These are the activations of a small network on made-up records, seen along a few directions, one row for each record.
Records have a field called MUVAB. Each example row is followed by its value.
Records without MUVAB are marked none.
Other fields move the rows too, some of them a lot.
Random noise pushes rows far along 2 fixed directions. That doesn't count. These rows show it; they differ only by the noise:
[-137  -31  -69  -24    7   54 -311  347  209 -112  111   20  -89  172
 -148  388   66  146   84 -245   15 -345  151]
[-560  113   12 -267  346  448 -185  193 -349  333   45 -437 -214  144
   -1  430  258   89  -63 -109 -371   15  135]
[-167  126  114  143  466  196  -76 -305 -637  406   38  162 -257   80
 -329  292  500 -265 -148 -171 -102  358    5]
[ 470  -72   17  534   15 -381 -235 -162   91 -196  129  875  -90  109
 -577  213  269 -236   43 -368  467  -90    9]

[ 204  -30   40  217   43 -223  -60  -97   85   16   30  351  -74   85
 -202   74   44   -7   47  -85  186  -90   16]  raron
[ -85   45   17  -41   60   22  -68   34  -65   63  -29 -122   26   57
  -91   52  166  -30   34  -24  -63  -24   85]  toz
[ 385  -21   48  240 -113 -198   99 -278   45 -198   32  475   48  -80
  -66 -178   -6 -161   19  105  250   25 -111]  bet
[ -50  -56  -86  -78 -148   82 -196  202  253 -267  103   86   13   52
   41  160  -59   65   92 -154   33 -192   18]  vogod
[ 210 -131 -121  201 -295 -328 -324  318  663 -440  112  506    3  158
 -231  201 -170  218  240 -320  385 -566  134]  rez
[-441  135   55  -77  479  391  -34 -134 -582  493   18 -187 -265  113
 -199  415  421 -177 -168 -137 -234  278   73]  bev
[ -69   68   44   99  202  183    2 -354 -398  154   20  244 -109   -9
 -181  118  331 -319  -99 -124   13  362  -66]  vogod
[ -49  -58  -90 -199 -225  108  -44  299  374 -296   54 -187   98   -3
  294   -2 -275  207  106  174  -56 -332   40]  bet
[-202   16  -23  -68   23  155 -183  202   76   24  123  -49 -136   79
  -76  286  -19   98    2 -157  -92 -216   68]  zodal
[-347   88   21 -324   41  363   73   68 -174   74    2 -405  -42  -31
  333   51  -38   96  -24  191 -285   11  -14]  vogod
[-195   67   51 -247   47  118  130 -107 -211  115 -126 -308   95  -62
  273 -150   17   23   -7  185 -190  225 -145]  bok
[ 183  -63   15   66  -48  -55   57 -117   86  -48   88  219  -23 -111
    0  -57  -99  -30  -68   -8   49   -6  -67]  sede
[ 313  -37   25  154 -131 -289  -47   -3  158 -179  -15  248  122    6
 -102 -186    8  -18  131  -13  169 -102   10]  nez
[ 160  -91   -4  196 -114 -214 -126   77  126 -187   33  284  -16  146
 -172   92   -1  -26  148 -124  217  -68   40]  damap
[-632  131   15 -217  460  541  -88   80 -541  453   54 -420 -287  157
  -24  487  301   22 -127  -81 -385  147  146]  bev
[ 225   97  131  178  147  -70  140 -522 -287  165  -32  380  -38 -105
 -168 -198  201 -224  -68   93   47  259 -110]  bet
[ -34 -110 -110 -129 -242   44  -49  322  426 -235  117  -88   30  -34
  186   87 -339  270   46   10  -20 -416   80]  sede
[-477   45  -71 -222  148  350 -250  381  -56   94   73 -393 -151  190
   10  456  108  207   30 -117 -254 -237  216]  toz
[  43   30   10  192  -14  -21 -173  -24   35  -51   97  310 -124   95
 -297  220  126  -41   49 -149  112 -163   83]  zodal
[ 395 -136  -91  212 -345 -307   -2   25  454 -389  105  465   92  -65
  -50 -107 -289   69   64  -79  317 -292  -30]  rul
[ 513  -69   66  429   -1 -312  -10 -341   12  -72  110  707 -108  -31
 -382 -103   76 -284  -52 -150  287  116  -79]  raron
[ 167   17    2  413  130 -155 -159 -210  -24  -18   76  744 -157  127
 -513  300  292 -206   31 -363  395  -52   68]  bev
[-152    3  -71   29  -58   30 -222  245  222 -170   51  134  -67  189
  -91  293   -5  163  201 -151  110 -322  143]  damap
[ 201  -62  -60  110 -225 -254 -140  226  358 -328   39  107  137   80
  -86  -51  -61  105  169  -37  152 -342   93]  toz
[  64   64   88  -47   64   48  239 -396 -338  163  -60  -52   53 -171
  176 -353   24 -174 -123  164 -141  442 -207]  rul
[ 425   -3   89  273  -58 -309  252 -342 -165  -48  -72  269  130 -139
  -32 -405   10 -213  -51  159  183  294 -178]  none
[-278   75  -23   39  179  159 -177   -3  -98  145    3  112 -164  135
 -234  338  210   21   29 -233   27  -72  140]  rez
[ -75   36   42  -90  154  180  152 -204 -239  218    5 -163  -29 -140
  187 -141    5  -73 -143  164 -183  275 -108]  sede
[  66  -75  -87  -83 -237  -42   13  109  360 -186   43   20   79  -62
  105  -41 -254  112   18  -31   55 -218   11]  rul
[ 237 -130 -113  273 -238 -293 -274  281  510 -360  110  465  -33  162
 -279  274 -111  148  180 -240  348 -484  147]  zodal
[-254   30  -48 -307 -107  113  -78  378  195  -45  -52 -493  129   68
  192   13  -76  222  136   76 -203 -263  156]  nez
[-367   18  -69 -503 -198  309   80  306  104  -78  -68 -811  193  -66
  624 -236 -303  287   43  312 -389  -64  -29]  bok
[ -41   81   60  211  225   48 -134 -193 -253  114   34  411 -179  105
 -291  234  304 -117   45 -204  124   95   19]  damap
[-239  -26  -71 -463 -276  181   27  342  286 -177  -48 -669  234  -74
  580 -254 -353  296   79  239 -292 -155  -67]  bok
[  55   26   44  -70   -6   -6  265 -118 -186   87  -80 -277  102 -170
  237 -343 -119   -9 -106  270 -135  227 -115]  none
[ 160 -200 -117   52 -384 -348 -297  477  714 -457   84  181   87  172
  -83  134 -296  257  245 -243  260 -513  109]  rez
[-127   27  -33 -192  -58  163  103  131  -72  -28   -9 -386   74 -103
  279 -134 -128   76  -80  144 -206   66  -39]  none
[-472   34  -61 -380  -30  319 -122  425  231   91   49 -564  -77  115
  209  265 -204  309   39   10 -278 -375  158]  raron
[ 248   97  141  355  221  -52   70 -544 -470  192  -16  458  -46  -21
 -360 -136  412 -457  -71  -41  133  462  -78]  nez

Here are new rows. What is MUVAB for each?
[-429  -31 -160 -263  -75  227 -344  631  404 -100   83 -356  -65  201
  -15  540  -64  311  119 -198 -130 -546  266]  zodal
[ 251  -28    1   75 -179 -138  164 -223   22 -144  -21  129  129 -124
  129 -344 -133  -81  -14  125   67  157 -135]  rul
[-265   27  -72 -371  -80  148   93  177   89    5 -104 -529  162  -60
  326 -114 -147  185   24  160 -233  -60   20]  rul
[-455   55   -8 -391  152  453   98   67 -177  298    9 -552  -90  -81
  279  116  -60  110 -137  122 -401   58   47]  sede
[-218  -82 -134 -233  -82  142 -112  378  343  -83   39 -253   18   16
  126  264 -145  240   32  -38  -82 -362  146]  sede
[-320   -9 -105 -397  -70  159  -55  368  302  -53  -48 -480   86   39
  314   73 -236  337  120  135 -247 -282   91]  bet
[-340   11 -112 -155  -68  175 -305  454  347 -139   48  -89  -66  211
  -24  422  -36  266  202 -214   21 -483  231]  damap
[ 312 -124  -96  107 -339 -228    9   70  445 -363   93  289   95  -64
   43 -123 -305  104   61  -29  209 -264  -13]  rul
[-162  -18  -59 -120 -131   69 -264  385  339 -226   44  -44    0  183
   74  260  -83  269  237 -109   40 -404  111]  damap
[-242   28   49  -17  198  114  -12  -86 -361  254  -25 -141 -142  105
  -79  119  155  -56  -33  -35 -143  254   39]  rez
[-138   17  -21 -221  -20  130  166  112  -38   84  -48 -466   52 -107
  297 -174 -203  167  -75  228 -236   10   -6]  none
[ 163   -4   23   64 -128  -64   28 -114  113 -167   20  274   42  -47
  -13  -18   -8 -108   26   -4  175  -61  -71]  vogod
[ -77   62   80 -116   48  156   72 -138 -173   44   11  -26  -30  -71
  147  -26   37  -62  -39  102  -97  108 -112]  vogod
